data =
[[5 7 5 7 4 5 6 8 6 8 7 7 3]
 [2 6 4 8 7 6 6 5 7 5 6 4 6]
 [4 5 5 6 9 5 5 2 6 6 6 3 5]
 [4 4 5 7 9 6 6 2 6 5 7 4 5]
 [3 4 6 9 5 7 5 5 7 8 6 6 5]
 [3 6 3 7 8 6 7 6 6 6 8 4 5]
 [6 5 6 4 4 6 4 2 4 2 4 4 7]
 [4 4 6 5 7 4 4 1 6 4 3 5 7]
 [3 6 3 4 6 6 6 3 6 5 6 2 6]
 [3 4 4 5 8 6 6 4 6 5 4 3 7]
 [5 7 4 3 7 2 5 5 4 3 4 5 6]
 [3 8 4 6 6 4 5 2 6 4 7 5 5]]
Rows and columns are counted from 0.
row 0 col 0 -> 5
row 11 col 7 -> 2
row 2 col 2 -> 5
row 3 col 10 -> 7
row 5 col 7 -> 6
row 7 col 10 -> 3
row 10 col 11 -> 5
row 4 col 2 -> 6
row 8 col 12 -> 6
row 3 col 6 -> 6
row 11 col 11 -> 5
row 0 col 12 -> 3
row 6 col 8 -> 4
row 0 col 10 -> 7
row 11 col 0 -> 3
row 2 col 1 -> 5
row 11 col 2 -> 4
row 10 col 7 -> 5
row 7 col 11 -> 5
row 11 col 10 -> 7
row 5 col 6 -> 7
row 1 col 3 -> 8
row 4 col 10 -> 6
row 7 col 2 -> 6
row 4 col 7 -> 5
row 9 col 11 -> 3
row 7 col 12 -> 7
row 11 col 8 -> 6
row 8 col 6 -> 6
row 6 col 3 -> 4
row 6 col 4 -> 4
row 3 col 7 -> 2
row 4 col 5 -> 7
row 2 col 9 -> 6

a =
[[  1   0  -1  -1  -1   0]
 [  2   1   0  -1   0   1]
 [-38  -2  10  19  30   3]
 [ -1   0   0   0   1   0]
 [ 40   1 -12 -20 -32  -4]
 [-19  60  45 -13  64  55]
 [  1  -1  -1   0  -2  -1]]
Indices start at 0.
(0, 0) = 1
(5, 2) = 45
(6, 0) = 1
(0, 5) = 0
(6, 3) = 0
(6, 1) = -1
(3, 0) = -1
(5, 1) = 60
(1, 3) = -1
(1, 2) = 0
(2, 5) = 3
(5, 4) = 64
(3, 5) = 0
(2, 2) = 10
(4, 4) = -32
(4, 0) = 40
(0, 2) = -1
(3, 1) = 0
(1, 0) = 2

M =
[[ -7  17  12   8 -17]
 [-30 -40  12 -47  23]
 [  2  36  -1   0  36]
 [ 63 -21   8  -9 -13]
 [  0   0   0   0   0]
 [-24 -25  36  44  -6]
 [  0   0   0   0   0]
 [-17  12  19  11 -24]
 [  2 -15 -32  22  16]
 [ -8  -2 -28 -11 -27]
 [ 29  -3  17  -2 -19]
 [-14  13  19 -20  10]
 [-28 -43   8 -49  29]
 [  0   0   0   0   0]
 [-20 -36  21  49   5]
 [-11  10 -12  -3 -31]]
M[0,0] => -7
M[13,1] => 0
M[:, 3] => [8, -47, 0, -9, 0, 44, 0, 11, 22, -11, -2, -20, -49, 0, 49, -3]
M[12] => [-28, -43, 8, -49, 29]
M[14,2] => 21
M[0,2] => 12
M[0,1] => 17
M[10,0] => 29
M[:, 4] => [-17, 23, 36, -13, 0, -6, 0, -24, 16, -27, -19, 10, 29, 0, 5, -31]
M[2,0] => 2
M[7,1] => 12
M[10,3] => -2
M[14,4] => 5
M[7,3] => 11
M[14,3] => 49
M[5,4] => -6
M[9,4] => -27
M[4] => [0, 0, 0, 0, 0]
M[8,0] => 2
M[12,0] => -28
M[6,0] => 0
M[:, 2] => [12, 12, -1, 8, 0, 36, 0, 19, -32, -28, 17, 19, 8, 0, 21, -12]
M[10,1] => -3
M[15,1] => 10
M[13,3] => 0
M[3,1] => -21
M[8,4] => 16
M[11,4] => 10
M[4,4] => 0
M[2,3] => 0
M[14,0] => -20
M[1] => [-30, -40, 12, -47, 23]
M[14] => [-20, -36, 21, 49, 5]

grid =
[[ 24  -3  -2 -20   2 -14 -10  64 -14  24 -28 -14  -1  29]
 [-40   4  38 -34   2 -27  -3  11  23 -17 -50 -51  38  25]]
Indices start at 0.
(0, 0) -> 24
(0, 13) -> 29
(0, 6) -> -10
(0, 9) -> 24
(1, 10) -> -50
(0, 10) -> -28
(0, 11) -> -14
(0, 5) -> -14
(0, 8) -> -14
(1, 12) -> 38
(1, 7) -> 11
